A small network was shown many inputs. Here are its activations along a few directions, one row for each input.
In each table, some parts of the input vary, and every possible input appears once, in random order.
A made-up example of a description, with smaller parts first: one of 4 places along a line, together with either a single point or (one of 2 separate values, together with one of 5 places around a ring) or one of 11 places along a line.
Shared parts are said once, and a part with two or three values counts as separate values.

Rows:
x1: 9 -7 -18 -22 10 -10 11 16 26 30 -1 -12
x2: 6 7 -1 -37 9 -1 -9 -3 20 19 22 21
x3: -8 -4 30 39 -8 -37 -2 0 -6 -15 3 -2
x4: 1 12 -11 -34 13 -3 -12 -5 20 19 19 23
x5: -5 11 24 1 7 -19 -43 -5 11 -3 0 29
x6: 12 -8 -16 27 -4 -30 19 21 18 -13 -7 -19
x7: -9 -3 16 43 -4 -38 -7 4 -10 -13 3 1
x8: 2 3 28 -1 3 -16 -44 2 8 -1 5 26
x9: -12 0 -3 -12 -17 99 30 -31 -65 -20 -16 -18
x10: -14 0 -19 -8 -16 98 24 -28 -68 -18 -16 -16
x11: 13 -9 -2 24 -8 -29 25 16 22 -14 -7 -22
x12: 5 -2 -28 -19 14 -12 8 14 25 30 -4 -9
Describe the family of inputs behind these rows.
> one of 2 separate values, together with either a single point or one of 5 places around a ring
Change only the choice among 2 separate values in x7. List by row number the other rows that result.
> x3

Rows:
x13: 35 -8 0 1 5 -60 -15 38 71 -1 -5 -1
x14: 10 9 -17 -57 32 -59 -25 16 73 61 31 30
x15: -10 6 35 17 -5 11 -44 -11 -25 -20 -11 21
x16: -18 22 21 -51 17 27 -55 -31 -15 24 29 57
x17: -15 -11 -20 24 -15 38 64 -13 -51 -8 -7 -43
x18: -10 12 -38 -81 9 87 29 -31 -16 39 9 4
x19: 10 -6 -9 29 8 -82 4 28 46 5 9 -4
x20: 15 -6 -1 11 12 -74 -14 32 61 16 -8 -2
x21: -21 -1 35 48 -11 -16 -13 -14 -47 -20 14 7
x22: 2 -12 2 42 5 -95 16 28 33 14 17 -14
x23: -8 -2 -29 9 -13 54 54 -15 -39 -17 -14 -32
x24: -14 5 27 34 -9 0 -25 -14 -37 -29 7 18
x25: 18 -7 -19 -21 -16 79 33 -1 -15 -22 -28 -30
x26: -3 -4 -23 -10 -10 69 36 -11 -27 -7 -33 -32
x27: 10 3 36 6 -11 21 -44 -3 -12 -36 -8 22
Changing only one part turns x24 into x19. The same change can be made to x15. Which row results?
> x20
Describe the family of inputs behind these rows.
> one of 3 separate values, together with either a single point or one of 4 places along a line
Change only the choice among 3 separate values in x22. List by row number the other rows that result.
> x17, x21

Rows:
x28: -15 -2 13 28 -16 52 16 -22 -66 -32 -8 -15
x29: -17 18 -10 -53 2 88 -3 -40 -45 10 10 21
x30: -6 -6 25 64 -1 -95 -24 22 17 -10 8 8
x31: -13 1 7 0 -13 65 5 -25 -60 -14 -3 -5
x32: 9 -9 25 55 -15 -49 -5 16 2 -37 6 -3
x33: 4 -6 -2 31 11 -79 -2 25 35 12 6 -5
x34: -16 7 2 -29 -5 80 3 -32 -51 0 0 8
x35: -2 16 1 -40 27 -45 -47 1 46 42 26 44
x36: -2 16 -6 -49 10 45 -25 -18 4 13 -6 24
x37: -14 3 -25 -33 -4 82 29 -25 -45 10 -2 -9
x38: 4 1 -8 -25 22 -51 -13 15 51 43 12 13
x39: 0 -11 8 54 1 -91 6 26 29 0 2 -12
x40: 2 1 -17 -32 4 39 11 -4 8 14 -20 -8
x41: 15 -2 18 -3 -2 -21 -19 11 19 -6 12 11
x42: -16 15 -32 -59 2 90 26 -34 -35 20 6 3
x43: 17 -8 -3 19 -3 -32 19 20 20 -14 4 -15
x44: 2 -1 11 4 -6 21 -16 -1 -10 -11 -19 -2
x45: 0 12 -29 -56 11 48 5 -13 13 24 -10 5
x46: 13 -14 -2 50 -14 -46 21 22 8 -27 3 -20
x47: -18 -8 18 56 -26 37 22 -20 -72 -45 -10 -21
x48: -1 -1 24 36 9 -82 -27 20 28 2 9 12
x49: 6 -4 0 0 13 -65 -7 21 46 30 8 0
x50: 16 -1 -14 -36 8 -3 5 9 33 18 13 6
x51: 11 15 -4 -53 14 4 -31 -5 29 17 26 38
x52: -1 -3 12 34 -9 7 -7 2 -19 -30 -23 -10
x53: -1 -13 -4 54 -18 -4 27 9 -18 -31 -29 -34
x54: -1 4 6 -25 3 36 -19 -9 -2 3 -16 10
x55: 13 3 9 -29 7 -6 -25 4 24 7 17 25
x56: -10 -3 -11 -11 -13 68 38 -20 -47 -3 -9 -24
x57: -1 5 10 -15 21 -56 -44 11 38 32 18 33
x58: 5 -5 -12 -4 -5 24 14 4 0 0 -23 -20
x59: 13 -4 20 28 -4 -35 -11 15 10 -25 8 3
x60: 2 -7 -6 23 -7 11 25 6 -7 -18 -28 -30
x61: -5 -9 22 59 -19 -7 2 3 -23 -41 -26 -17
x62: -15 -12 -4 47 -25 39 50 -15 -64 -34 -14 -39
x63: 1 1 22 7 12 -69 -35 16 37 20 12 19
x64: 2 11 -16 -50 28 -41 -15 5 58 52 20 24
x65: 14 11 -27 -59 15 7 -1 0 39 28 23 19
x66: -13 -6 -10 20 -15 55 46 -16 -57 -21 -12 -33
x67: 19 -6 -10 -8 -1 -18 7 17 26 4 10 -6
Changing only one part turns x62 into x47. The same change can be made to x43. Which row results?
> x59
Changing only one part turns x66 into x28. The same change can be made to x45. Which row results?
> x36
Describe the family of inputs behind these rows.
> one of 2 separate values, together with one of 4 places along a line, together with one of 5 places along a line
Change only the choice among 2 separate values in x58. List by row number the other rows that result.
> x44
Change only the choice among 2 separate values in x57. List by row number the other rows that result.
> x38
Change only the place on the line of 4 in x41. List by row number the other rows that result.
> x31, x44, x63

Rows:
x68: 11 -7 47 39 -9 -25 -41 14 0 -37 -10 10
x69: 24 -14 6 21 -8 -29 6 29 35 -19 -21 -19
x70: -15 -3 -22 3 5 -30 35 -1 -6 31 32 -7
x71: -21 15 24 -27 19 -5 -46 -20 -6 27 23 42
x72: 24 9 1 -28 8 -8 -33 11 49 -8 -5 24
x73: -11 11 -6 -39 18 -8 -16 -11 17 40 16 24
x74: -19 6 18 -1 -19 109 -8 -40 -93 -34 -14 5
x75: 27 3 -13 -34 7 -8 -20 19 55 4 -7 14
x76: -6 -6 -32 -5 8 -28 47 5 4 37 28 -20
x77: 3 -7 -40 -31 -15 109 61 -16 -39 -5 -28 -45
x78: -19 3 -8 9 6 -30 22 -10 -13 19 35 4
x79: 21 -10 19 28 -9 -29 -9 21 26 -29 -18 -8
x80: -11 -5 12 55 -9 -40 -3 5 -16 -15 -4 -8
x81: 32 -19 -6 13 -7 -28 16 35 41 -9 -22 -31
x82: -7 8 -18 -46 20 -7 1 -3 29 46 12 13
x83: 34 1 -21 -41 12 -6 -6 25 64 9 -11 0
x84: 13 10 27 -16 6 -5 -66 3 21 -14 3 42
x85: 19 11 17 -22 6 -8 -50 7 36 -11 -2 31
x86: -24 4 9 15 4 -31 4 -13 -26 16 39 12
x87: -6 -6 -2 49 -5 -39 16 8 -2 -15 -8 -17
x88: -14 6 6 -9 -21 109 12 -37 -75 -32 -20 -8
x89: -9 4 -13 -15 -18 110 33 -34 -61 -29 -23 -18
x90: -6 -1 -28 -23 -17 110 50 -24 -49 -17 -27 -30
x91: 16 -9 33 34 -13 -29 -29 19 11 -28 -13 0
x92: -17 -3 26 60 -5 -37 -16 0 -27 -23 -1 2
x93: -3 -9 -15 42 -4 -39 30 16 7 -6 -11 -27
x94: -16 14 12 -34 17 -7 -32 -15 7 34 19 32
x95: 2 3 -29 -52 21 -6 12 4 35 55 9 0
x96: 6 -14 -26 34 -3 -38 40 22 14 4 -13 -39
x97: -29 5 21 21 6 -27 -10 -18 -39 10 43 23
Describe the family of inputs behind these rows.
> one of 5 places along a line, together with either a single point or one of 5 places around a ring
List by row number the other rows that have the place on the line of 5 in common with x76.
> x77, x81, x83, x95, x96
